A small network was shown many inputs. Here are its activations along a few directions, one row for each input.
In each table, some parts of the input vary, and every possible input appears once, in random order.
A made-up example of a description, with smaller parts first: one of 8 places around a ring, together with either a single point or one of 9 places along a line or (one of 3 separate values, together with one of 4 places along a line).
Shared parts are said once, and a part with two or three values counts as separate values.

Other details of the inputs vary at random and push rows far along two fixed directions, the same in every table; ignore that.

Table:
r1: -6.96, -2.01, 4.19, 5.60, 3.06, 3.49, -1.53, 2.64, -3.77, 0.38, -6.73
r2: 1.15, -2.12, -1.72, 2.84, -1.07, 3.26, 1.61, -0.37, -0.49, -4.59, -2.06
r3: 2.13, 1.42, -0.48, -2.17, 0.40, -1.84, 0.01, -1.09, 2.37, 0.87, 3.15
r4: 4.48, 1.29, -2.25, -3.41, -1.54, -4.18, -0.52, 0.24, 3.03, 2.47, 3.34
r5: 0.56, -1.84, -2.98, 2.40, -0.07, 4.22, 0.84, 0.60, -2.07, -4.04, -0.47
r6: 1.48, -1.55, -2.11, 1.28, -1.73, 3.58, 0.40, 1.23, -1.38, -5.24, -2.28
r7: 1.74, 1.09, 0.24, -1.91, 0.30, -1.96, 1.54, -2.11, 1.98, 1.26, 3.37
r8: 0.03, 1.04, -0.92, -1.44, 0.12, -1.93, 1.99, -3.12, 1.01, 2.00, 4.00
r9: 2.77, 1.28, -1.31, -2.27, 0.65, -1.37, -0.38, 0.58, 2.08, 1.59, 3.20
r10: 0.20, -0.29, -1.58, 1.13, 0.48, 5.23, 0.52, 0.59, -1.61, -4.89, 0.43
r11: -4.88, 1.40, 6.68, -0.68, 1.69, -5.71, -4.51, 3.38, 0.68, 8.21, -4.20
r12: 1.98, -1.71, 0.60, 2.68, -0.38, 3.65, 2.46, -0.47, 0.00, -4.72, -1.16
r13: 3.56, 2.11, -2.00, -4.61, -0.53, -3.64, -1.02, 0.00, 2.71, 2.62, 4.89
r14: 2.98, -1.50, -0.88, 1.68, -0.60, 4.24, -0.03, 2.37, -0.20, -4.90, -1.26
r15: -5.94, -2.68, 5.22, 5.47, 1.62, 2.97, -0.12, 2.39, -3.10, 0.16, -7.87
r16: -0.77, -0.64, 0.17, 2.20, 0.40, 4.71, 2.52, -3.03, -1.28, -4.76, 0.35
r17: -6.71, 0.91, 6.43, -0.77, 0.12, -6.51, -2.97, 0.43, -0.72, 8.17, -5.21
r18: -6.18, -1.18, 4.27, 4.80, 4.18, 4.98, -2.05, 4.44, -3.11, 1.01, -5.29
r19: -0.44, -2.11, -1.54, 3.43, 0.14, 3.63, 3.34, -2.24, -1.94, -3.81, -0.33
r20: -7.53, 2.04, 5.80, -0.64, 3.18, -4.91, -3.98, 1.96, -0.37, 9.47, -2.23
r21: 1.77, -2.20, -2.47, 2.07, -1.34, 3.74, 0.60, 1.48, -1.04, -4.42, -1.95
r22: 0.97, 1.32, -2.32, -2.47, -0.09, -1.44, -0.50, -0.30, 0.87, 1.89, 3.84
r23: 1.51, 1.64, 0.91, -2.60, -0.38, -2.07, 0.90, -3.20, 1.82, 0.30, 2.82
r24: 3.16, 1.29, -0.90, -3.25, -1.88, -2.44, -1.36, 1.01, 1.48, -0.02, 1.39
r25: 0.70, 1.03, -2.98, -2.65, -1.34, -2.59, -0.55, -0.78, -0.33, 1.01, 2.25
r26: -0.23, 0.65, -1.30, -1.54, -1.48, -3.11, 1.55, -4.44, -0.01, 1.10, 2.23
r27: 2.39, 1.96, -0.84, -3.66, -0.31, -1.56, -1.15, 0.53, 1.41, 0.28, 2.88
r28: 1.11, 0.32, -3.45, -1.25, -0.41, -2.48, 0.24, -0.73, 0.33, 2.34, 2.54
r29: 2.29, -0.09, -2.94, -1.49, -1.67, -2.78, 0.04, 0.14, 1.30, 1.82, 0.99
r30: 2.67, -0.89, 0.44, 1.22, -1.51, 2.79, 2.10, -2.12, 0.35, -5.57, -0.61
Each input here is: one of 5 places around a ring, together with one of 6 places along a line.
- The inputs of r15 and r29 match in every part but the place on the line of 6. If r19 is changed in the same way as r15 into r29, which row does it become? => r28
- Which other rows does r20 become when the place on the ring of 5 takes its other values? List them by row number. => r1, r2, r3, r11

Table:
r31: 3.72, -1.06, -0.62, 1.49, 0.06, 6.27, 3.04, -0.07, 0.10, -6.90, 1.96
r32: -4.65, 1.80, 0.97, -1.90, 0.54, -5.60, -0.90, -2.28, 0.08, 7.02, 1.23
r33: 5.33, -0.95, -5.19, -0.53, -3.04, -1.85, 2.08, -2.66, 1.91, -2.00, 2.62
r34: 6.14, -0.08, -3.23, -1.54, -2.22, -1.04, 1.94, -1.97, 3.48, -2.89, 2.61
r35: 0.82, 0.89, -1.93, -1.73, 0.41, 0.18, -1.86, 1.94, -0.30, -0.15, 1.40
r36: -2.88, -1.71, 5.46, 3.18, 1.25, 3.10, 0.31, 2.53, -1.93, -1.35, -5.77
r37: 0.37, 0.37, -3.21, -1.62, -1.42, -0.81, -1.09, 1.00, -0.32, 0.60, 0.89
r38: -4.77, -0.52, 3.88, 3.44, 4.34, 2.19, -3.21, 4.76, -1.70, 2.76, -4.47
r39: 3.73, 0.99, -3.63, -2.88, -0.26, -0.68, 2.10, -1.58, 0.89, -0.07, 5.84
r40: -2.51, -2.06, 0.94, 4.21, -0.22, 3.26, 2.00, -2.49, -2.35, -3.67, -3.24
r41: -1.65, 0.83, 0.77, -2.46, -1.75, -6.11, -3.12, 1.40, -0.16, 5.22, -1.83
r42: -0.76, 1.63, 2.46, -3.41, -1.07, -5.42, -3.33, 1.88, 1.06, 4.47, -1.97
r43: -3.04, 1.18, 0.88, -2.53, 0.07, -5.20, -0.82, 0.60, -0.16, 7.74, 0.98
r44: 0.56, 1.36, 0.57, -2.38, -1.22, -3.82, 1.29, -4.33, 1.94, 1.09, 1.98
r45: 0.05, -1.40, -1.92, 3.99, 1.99, 8.00, 3.01, -2.33, -2.08, -7.86, 0.96
r46: 6.28, 1.06, -3.26, -2.19, -0.86, -0.12, 0.94, -1.29, 3.73, -2.07, 5.26
r47: -0.18, 2.01, 1.45, -1.95, 0.53, -1.60, 0.12, -2.95, 1.55, 1.33, 3.12
r48: -5.02, -1.83, 4.74, 3.35, 0.74, 0.34, -0.60, 2.35, -3.13, 2.34, -6.18
r49: 0.42, -0.57, 1.37, 1.61, 0.69, 5.21, -1.58, 3.19, -1.22, -4.63, -2.40
r50: -1.97, -1.94, -0.49, 3.86, 1.43, 3.71, -0.32, 2.31, -1.35, -0.98, -2.99
- What do these inputs look like to the network? => one of 4 places along a line, together with one of 5 places around a ring
- The inputs of r43 and r39 match in every part but the place on the ring of 5. If r32 is changed in the same way as r43 into r39, which row does it become? => r45
- A walk changes only the place on the line of 4. It starts at r40 and steps to r48. List the rest of the walk in order. => r33, r41
- Which other rows does r49 become when the place on the ring of 5 takes its other values? List them by row number. => r35, r37, r41, r42
